These are the activations of a small neural network, seen along a few directions. Each row is one input.
Each table varies a few parts of the input and shows all the possible inputs, shuffled.
A made-up example of a description, with smaller parts first: one of 2 separate values, together with either a single point or one of 9 places around a ring or (one of 5 places around a ring, together with one of 6 places along a line).
Shared parts are said once, and a part with two or three values counts as separate values.
In the rows, zero is written as 128.

Other details of the inputs shift rows strongly along two fixed directions, in all tables alike. That doesn't count.
These rows show it; all are for the same input, with only those details redrawn:
[126 122 170 154 152  89 162  64  83  97 148 196]
[116 111 157 108 148 190 100 114 104 150 145 146]
[156 107 119 121 102 144 110 171 169 161 142  68]
[125 121 167 148 151 102 154  71  85 104 149 189]
[165 120 138 174 111  30 181 107 138  98 146 133]
[156 107 119 121 103 144 111 171 168 161 142  68]
[117 110 155 106 146 193  98 119 107 154 145 141]

Table:
x1: [114 122 153  94 152 132  81  91  80 123 133 175]
x2: [158 108 118 114 118 133 112 186 173 112 138  82]
x3: [124 151 100 121 101 118 110 145 149 152  97  92]
x4: [137 148 100 166 116  75 190 134 154  92 111 126]
x5: [145 148  89 103  99 128  93 165 160 162  96  63]
x6: [127 111  96 130 112 146 110 188 180 133 146  71]
x7: [106 108 145 103 157 210  95 146 121 128 146 136]
x8: [ 98 148 146 110 148 186 110  95  91 165 105 157]
x9: [126 142 136  94 156 208 118 141 105 118 107 152]
x10: [176 123 135 130 124  30 154 132 143  70 136 126]
x11: [122 118 108 132 113 109  96 148 148 156 137  98]
x12: [146 100 121 129 105 141 127 167 164 148 144  73]
x13: [ 79 124 122 112 157 189  86 133 116 116 149 156]
x14: [127 159  83 121 111 132 118 168 158 112 107 104]
x15: [123 119 103 122 105 105  84 152 151 150 133  89]
x16: [103 140 147 157 151 117 189  70  85 105 111 186]
x17: [156 106 119 121 101 146 109 170 168 161 142  69]
x18: [156 135 125 161 109  81 197 123 145 115 108 118]
x19: [135 117 118 133 111 113 105 144 147 162 140  91]
x20: [127 101 117 142 114 132 133 154 151 143 144  86]
x21: [154 137 119 125 106 146 145 148 154 155 106  95]
x22: [ 77 106 134 120 146 191 105 124 104 152 148 136]
x23: [ 81 156 114 112 156 199 116 120 105 116 114 172]
x24: [113 124 165 133 149 125 126  83  84 131 146 180]
x25: [125 138 105 172 106  59 202 117 147 112 109 118]
x26: [134 137 102 161 118  31 143 136 152  66 144 133]
x27: [117 150 141  82 142 173  87 106  87 144  97 156]
x28: [153 150 125 148 102  84 167 126 146 140 106 115]
x29: [131 150 149  74 160 186 110 119  85 115 105 163]
x30: [112 132 147 137 155  60 122  61  74  94 136 192]
x31: [ 90 148 125 102 139 197  88 120 109 173 100 137]
x32: [160 145 115 170 116  54 209 128 150  76 110 137]
Question: Changing only one part turns x32 into x7. The same change can be made to x16. Which row results?
Answer: x20
Question: What is each input in this table made of?
Answer: one of 2 separate values, together with either one of 6 places along a line or one of 10 places along a line
Question: A walk changes only the place on the line of 10. It starts at x27 and steps to x5. List the rest of the walk in order.
Answer: x3, x31, x8, x28, x21, x18, x16, x25
Question: Which other rows does x17 become when the choice among 2 separate values takes its other values? List them by row number.
Answer: x21
Question: Which other rows does x1 become when the choice among 2 separate values takes its other values? List them by row number.
Answer: x27

Table:
x33: [115 123 119 105 136 214 100 167 142 149 135 109]
x34: [159 124 103 100  96 128  85 180 171 169 118  53]
x35: [103 145 125 157 139  86 159  85  98  99 120 174]
x36: [143 129  91 117  85 138  93 181 178 181 118  52]
x37: [102 132 120 103 143 217 100 160 136 147 119 119]
x38: [141 136  88 130 100 105 114 176 175 125 124  80]
x39: [127 114 158 156 138  84 157  78  99 114 146 170]
x40: [150 115 145 126 125 119 129 124 127 133 134 121]
x41: [130 118  88 122  95 147 114 188 180 161 124  49]
x42: [137 133 131 122 124 121 140 124 123 134 111 119]
x43: [115 126 139  74 141 204  55 136 111 174 121 117]
x44: [110 126 113 112 133 166 115 154 135 130 123 112]
x45: [140 139 133 131 133  67 135 107 116  89 128 155]
x46: [112 146 132 153 134  84 161  76  96 116 113 173]
x47: [116 113 167  92 158 204  91 108  86 153 135 155]
x48: [144 119 119 149 120  60 137 137 149  95 149 121]
x49: [150 150 105 138 113  72 158 132 142  96 106 124]
x50: [105 117 156 153 154 126 158  81  91 103 149 183]
x51: [136 152 121 137 132  83 159 109 115  89 107 157]
x52: [114 136 135 144 149  74 134  94 103  82 139 177]
x53: [132 134 147 168 130  81 181  85 110 114 133 166]
x54: [154 120 137 124 119  94 121 128 132 133 133 114]
x55: [157 131 104 164 105  73 171 156 174 101 134 100]
x56: [103 120 127  97 131 205  95 140 120 179 119 108]
x57: [114 118 165 150 149 123 161  73  86 119 141 181]
x58: [108 136 156 111 155 160 128  88  80 130 112 169]
x59: [130 142 112 150 110  82 153 117 132 132 111 123]
x60: [112 138 159 110 166 187 129  96  84 112 128 189]
x61: [156 146 119 142 106  61 145 122 137 120 112 120]
x62: [136 130 118 156 106  69 166 120 141 127 119 111]
x63: [109 128 129  75 146 225  86 148 116 149 114 121]
x64: [156 104 118 140  95 103 129 163 170 156 141  69]
x65: [125 122 120 116 116 131  91 139 139 163 130 101]
x66: [113 119 167 104 167 176 112  98  79 111 140 185]
x67: [157 122 133 140 123  97 165 133 136  99 134 129]
x68: [158 111 101 145 100 105 148 183 186 119 140  69]
x69: [116 121 112 119 120 133  91 147 141 146 138 104]
x70: [108 140 139 163 142  97 174  88 107 102 126 174]
x71: [152 109 113 133  95  93 113 158 170 156 141  71]
x72: [149 133 137 131 123 131 146 125 131 136 121 125]
x73: [124 139 115  81 128 196  74 160 132 150 116 110]
x74: [108 143 157 160 148 100 176  64  88 113 119 192]
x75: [ 97 124 145 100 147 177  76 107  94 163 132 149]
x76: [ 94 111 145 107 153 183  79 116 100 145 152 149]
x77: [128 138 114 144 126 119 152 143 150 110 119 123]
x78: [ 95 119 159 136 161 120 120  73  79 107 154 192]
x79: [109 146 120 163 132  71 165  87 107  95 120 167]
x80: [134 131 116 105 124 152 122 155 140 128 113 105]
x81: [122 135 109 143 114 100 124 131 138 127 130 120]
x82: [131 151 132 136 132  94 153  92 103 114 103 157]
x83: [103 146 154 109 165 184 130  97  86 113 113 188]
x84: [130 151 150 148 149  90 181  84  99  79 114 190]
x85: [149 124  92 132 100  79 113 180 180 122 134  71]
x86: [108 132 137 151 142  71 135  83 100  99 142 173]
x87: [101 122 157 129 168 122 119  86  82  91 151 196]
x88: [ 89 110 163 123 165 176 110  88  80 126 153 182]
x89: [105 119 125 110 136 218  99 150 131 165 139 114]
x90: [132 110 126 151 120 117 151 135 143 125 146 114]
x91: [ 94 109 153 101 167 212  86 122  97 129 149 161]
x92: [164 146 101 140  98  56 146 148 161 100 115 105]
x93: [152 106 110 136 108 109 126 178 175 123 146  77]
x94: [165 122 122 132 111  65 135 146 153 103 137 108]
x95: [114 141 133 169 135  82 181  90 117  98 125 167]
x96: [147 117 134 106 120 135  96 142 137 152 132 100]
x97: [126 134 128 142 121 128 148 123 134 148 116 123]
x98: [115 121 133 108 130 214 100 140 129 180 130 113]
x99: [129 139 112  93 119 183  95 154 135 169 100  94]
x100: [170 119 130 148 105  83 166 138 153 123 128  99]
x101: [116 116 165  98 157 213 109 108  87 152 130 155]
x102: [141 138 126 117 118 154 130 144 145 154 104 103]
x103: [109 136  98 102 128 189  93 169 144 145 114 100]
x104: [127 115 135  77 140 198  65 154 127 148 137 114]
x105: [147 116 129 153 107  56 142 121 141 128 144 115]
x106: [162 142 120 148 104  82 169 139 157 128 105 102]
x107: [113 123 165 109 167 187 128  97  81 110 135 185]
x108: [140 139 114 155 102  60 145 118 142 129 122 119]
x109: [105 120 125 111 135 218  98 148 132 164 138 114]
x110: [ 97 105 150 113 154 194  95 117 102 144 152 148]
x111: [120 115 153  93 155 195  95 124 103 129 138 151]
x112: [116 107 127 104 138 213 100 167 139 145 143 106]
x113: [126 144 102 146 122  88 150 131 139  99 115 130]
x114: [141 139  99 148 108  70 138 150 157 103 125 110]
x115: [177 134 119 155  97  69 174 143 164 125 120  94]
x116: [156 112 124 161 101  81 168 137 155 134 138  98]
x117: [139 128  79 127  83 125  97 190 190 161 126  47]
x118: [164 127 101 111 100 159 121 195 183 146 122  63]
x119: [123 130 111 137 125 111 144 142 142 107 124 117]
x120: [114 151 156 123 152 119 127  68  73 114 116 193]
x121: [146 134 121 117 123  95 115 138 135 111 126 122]
x122: [112 130 126 157 130  83 165 102 118 103 129 147]
Question: Changing only one part turns x45 into x65. The same change can be made to x107. Which row results?
Answer: x57
Question: Changing only one part turns x35 into x51. The same change can be made to x41. Which row results?
Answer: x80
Question: What is each input in this table made of?
Answer: one of 2 separate values, together with one of 5 places around a ring, together with one of 9 places around a ring
Question: Which other rows does x115 become when the choice among 2 separate values takes its other values? List them by row number.
Answer: x72
Question: A walk changes only the place on the ring of 9. It starts at x95 and steps to x109. List the rest of the walk in order.
Answer: x50, x88, x78, x86, x117, x79, x122
Question: A walk changes only the place on the ring of 9. It starts at x114 and steps to x103. List the rest of the walk in order.
Answer: x44, x37, x33, x112, x93, x87, x85
Question: Which other rows does x76 become when the place on the ring of 5 takes its other values? List them by row number.
Answer: x54, x87, x94, x105
